Each row below holds a small network's activations on one record, seen along a few directions.
Here are examples, each followed by its value of one field, P.
The word none means that the record has no P.
The largest differences between rows may come from other fields.
Strong random noise was added to every row along 5 fixed directions; ignore it. To show where, here is one row again and again, with new noise each time:
[ 245  165  -29  270    4   64 -208  -97 -312   66  190 -291  140  -77
  163   20   50 -151  159   68  146]
[-298  -64 -432  -62  -64  190   95 -211  157 -206 -388  -86 -308  273
 -125   86  -33  -60  368 -140  140]
[-132   37  -80  171  -32  -67 -140 -144  -70   92  -14   85   67  -12
   70  101   37   24  179  148  -25]
[-181  -45  -86 -159 -504   66   42 -152  354 -152  -80  406  198  -81
  -65   60 -126 -288 -126 -282 -582]
[-264   45   16  339  354 -311 -189 -286 -290  267  -89   72  143   94
  -65  176   85  270  328  499  263]
[ 139  120  -46  131  -62   62 -126  147 -157   12  224 -153 -142 -132
  287    0   54 -122   85   39  -52]
[ -35   64 -116   69   54   24  -35  118 -100  -28   60 -122 -288   -8
  176   29   42  -35  171   82   26]

[-256 -123  -85 -407  -72  -84  282  408  290 -156 -107  265 -480   65
  -32  -26  -20  190 -201  -82 -358] => p2
[-220   80  271 -200   36 -287  190  152   79   36    5  413    4  -88
 -221   18  -60   41 -312  145 -429] => p3
[-175  -65  221 -109 -453 -264 -132  356  362  206  335  731   46 -458
  488   43   79  122 -372   99 -802] => none
[ -54   71  -19  376 -394    1 -493  169   32  361  286  443   87 -299
  595  156  254  296   59  266 -301] => p1
[-561 -362 -138 -258 -253 -179   21  -87  554  235 -400  706  156   29
  -71  104   58  354  -17   18 -286] => p6
[  71   99 -526  225  -61  417 -143 -228 -114 -118 -211 -445 -230  306
  -17   63   80 -105  563  -36  485] => p7
[-441 -110  -66 -134  413 -205  167 -438  136  -66 -527  148   71  388
 -505  156   39  257  227  154  331] => p1
[-197  187   49  297   27 -202 -295  532 -193  271  445  303 -575 -194
  593  152  139  427   60  618 -322] => p2
[-290   77   79  454 -443 -103 -370  142   21  334  315  747  102 -286
  388  121  174  238  -40  381 -612] => p2
[  83   36  132   84 -266  -37 -107 -108   46   85  153  273  350  -97
  -47   72   37 -141 -132   62 -335] => p7
[-424 -124 -211 -147 -139  178   58 -350  338 -116 -421  322  150  256
 -362   49 -186   11    3 -223  -74] => p5
[ -48   -2 -159 -112  -76  258  137  243  179 -218  -47  -14 -441   96
   45  -87   -5  -80   52 -132  -44] => p7
[ 297  135   79 -252   80  223  348 -242 -124 -444 -169 -439  226  271
 -634  -63 -319 -583 -242 -465   11] => p5
[ -43  120  -89  -80 -206  230  158  290   46 -248   87   57 -476   41
  -11   26  -54 -305  -85 -111 -431] => p3
[-387  -90 -130   52   22 -110 -225  -48  194  239  -63  387 -150  -24
  234   72  -32  455  130  262   39] => none
[ 137   83  254   29    4    6  -66 -126 -138   27  125   46  459  -49
 -182  -65 -134  -99 -247  -49  -49] => p5
[-291  -99  100 -274  248 -162  321 -328  161 -230 -403  196  163  334
 -635   99 -114  -57  -44  -82  -29] => p1
[-548 -232 -146 -377   24 -131  273  116  451  -89 -399  433 -382  203
 -134   84   70  246   15   25 -203] => p6
[-136  -45  117 -377  412 -273  328  713   13   57    6  -28 -776  -34
  159 -106  150  325 -145  204   25] => p6
[-120   50  108 -262 -314   25  151  564  245 -122  254  418 -440 -198
  207  -25  -67 -149 -381  -55 -748] => p3
[-290  -91 -146  273   71 -195 -242 -361  -60  343 -235  179  217   98
   15  164   95  396  307  347  302] => none
[ 102  136  137   60  356 -183  109 -141 -372    3  -27 -283  269  170
 -446   20 -145 -131  -76  136  191] => p4
[ 190   13  127  -88  419 -201   37  106 -193  131    1 -243   68   71
  -90  -56   29  228 -115  143  317] => p4
[ 548  271  320  306  348 -122 -198  191 -591  227  465 -450  177 -133
  179  -39   74  -63 -120  299  245] => p4

Which value of P does each new row have?
[-252  -72  -52   -4  -50  -63  -93 -258  152   93 -231  241  241   54
  -76  112   67  215   54   42   38] => p5
[ -75   94    7 -153  295   48  489 -384 -172 -529 -378 -275   19  554
 -924   86 -264 -457   64 -181   27] => p2
[ 565   -7  140 -361 -140   88   82  170   61  -87  201 -268  305 -142
   -6 -222  -19 -172 -395 -346   -5] => p7
[-126  -67 -171  -19 -235   79 -150   91  197  116  -30  215 -119  -57
  281   53  136  198   49   -8  -56] => p1
[-293  -80 -283 -255   34  308  243  213  207 -278 -259  -57 -621  261
 -102  -61 -133    0   47 -212   46] => p5
[ -20  144  -66   29  280  -47  198 -162 -271 -120 -236 -325 -106  287
 -411   36  -11  -11  168   68  297] => p2
[  73   68  228   47  184 -233  -69  -20  -93  132  135   99  260  -56
  -21   48   39   19 -141  205  -82] => p4
[-139   70 -361  273 -443  202 -123 -670  -99  -55 -320  -15  575  261
 -470  163 -117 -198  231 -163    9] => p2
